Each row below holds a small network's activations on one record, seen along a few directions.
Records have a field called Fimab. Each example row is followed by its value.
Other fields move the rows too, some of them a lot.
(in the rows, 500 means zero)
Strong random noise was added to every row along 3 fixed directions; ignore it. To show where, here is one row again and again, with new noise each time:
[565 494 503 484 534 478 458 446 541 584 526 614 558 444 422 468 535 463
 555 472 477 542 393]
[626 481 369 407 610 358 433 422 600 432 632 663 567 425 396 442 622 601
 516 412 440 633 332]
[537 597 468 496 477 653 494 480 415 464 515 609 628 366 534 498 489 535
 515 565 513 470 453]
[547 567 474 490 496 598 483 469 453 494 522 612 608 388 500 488 505 519
 525 536 501 494 434]
[629 486 372 405 626 464 405 521 623 505 551 662 579 498 404 411 634 509
 592 411 398 599 267]

[545 566 290 360 629 464 497 491 571 198 650 534 532 457 566 499 617 762
 403 415 528 553 447] | k8
[530 482 436 460 486 472 470 516 452 476 497 519 504 510 462 480 540 497
 550 509 428 548 427] | k2
[388 490 722 588 514 682 509 662 656 780 354 427 452 637 530 502 402 306
 577 460 593 360 528] | k7
[364 411 744 597 502 446 539 564 693 713 438 379 359 631 505 544 389 388
 472 417 606 415 637] | k7
[585 429 400 467 541 285 458 416 485 409 592 555 486 497 419 449 562 560
 490 472 420 628 450] | k4
[514 485 450 471 512 242 550 372 514 340 631 461 437 442 483 538 527 697
 338 452 548 594 602] | k5
[574 360 401 443 568 193 440 529 608 446 548 481 391 634 403 452 609 507
 509 413 362 645 460] | k3
[559 440 459 506 512 386 457 463 457 512 507 527 483 544 442 456 532 438
 550 517 413 570 449] | k4
[503 497 519 499 522 557 479 604 531 601 391 449 462 625 501 462 511 392
 557 489 459 463 472] | k5
[495 479 577 543 435 417 513 380 443 625 492 506 485 446 411 529 462 428
 506 517 483 533 545] | k3
[468 486 423 459 563 598 479 709 603 413 438 425 477 630 583 477 559 503
 549 480 471 436 443] | k1
[481 547 543 490 530 674 500 508 545 598 443 512 533 500 522 505 481 450
 539 465 547 423 476] | k6
[449 569 562 551 377 685 551 512 374 565 408 459 536 472 548 546 439 377
 552 595 516 418 543] | k1
[395 628 572 625 282 675 621 427 174 397 471 438 564 288 610 603 345 542
 421 707 581 404 704] | k2
[526 491 403 439 602 542 467 545 595 459 493 511 490 555 504 470 564 526
 529 405 469 500 426] | k6
[502 547 448 396 585 467 515 431 615 390 642 536 508 447 541 532 530 684
 396 411 617 519 492] | k8

Here are new rows. What is Fimab for each?
[523 553 560 504 541 673 470 582 576 682 384 534 537 536 484 454 523 353
 597 476 499 447 399] | k5
[419 521 625 537 485 561 539 502 567 566 499 453 466 504 551 553 418 483
 461 483 625 421 595] | k7
[454 504 509 510 470 719 486 788 510 548 306 387 477 727 604 472 502 324
 616 549 408 382 486] | k1
[537 382 508 449 582 187 495 410 660 506 605 479 375 600 419 501 576 536
 460 367 496 614 511] | k8
[525 491 476 528 458 399 512 416 392 403 560 506 512 436 500 516 483 558
 446 558 483 541 554] | k4
[461 560 503 478 493 584 538 555 490 420 504 462 503 528 622 537 473 565
 439 521 575 435 580] | k8
[614 489 298 427 565 466 427 545 452 326 544 580 560 516 482 419 602 566
 547 507 351 588 372] | k4
[558 538 480 493 518 597 465 491 482 535 487 600 587 442 485 458 524 454
 565 524 473 499 408] | k4
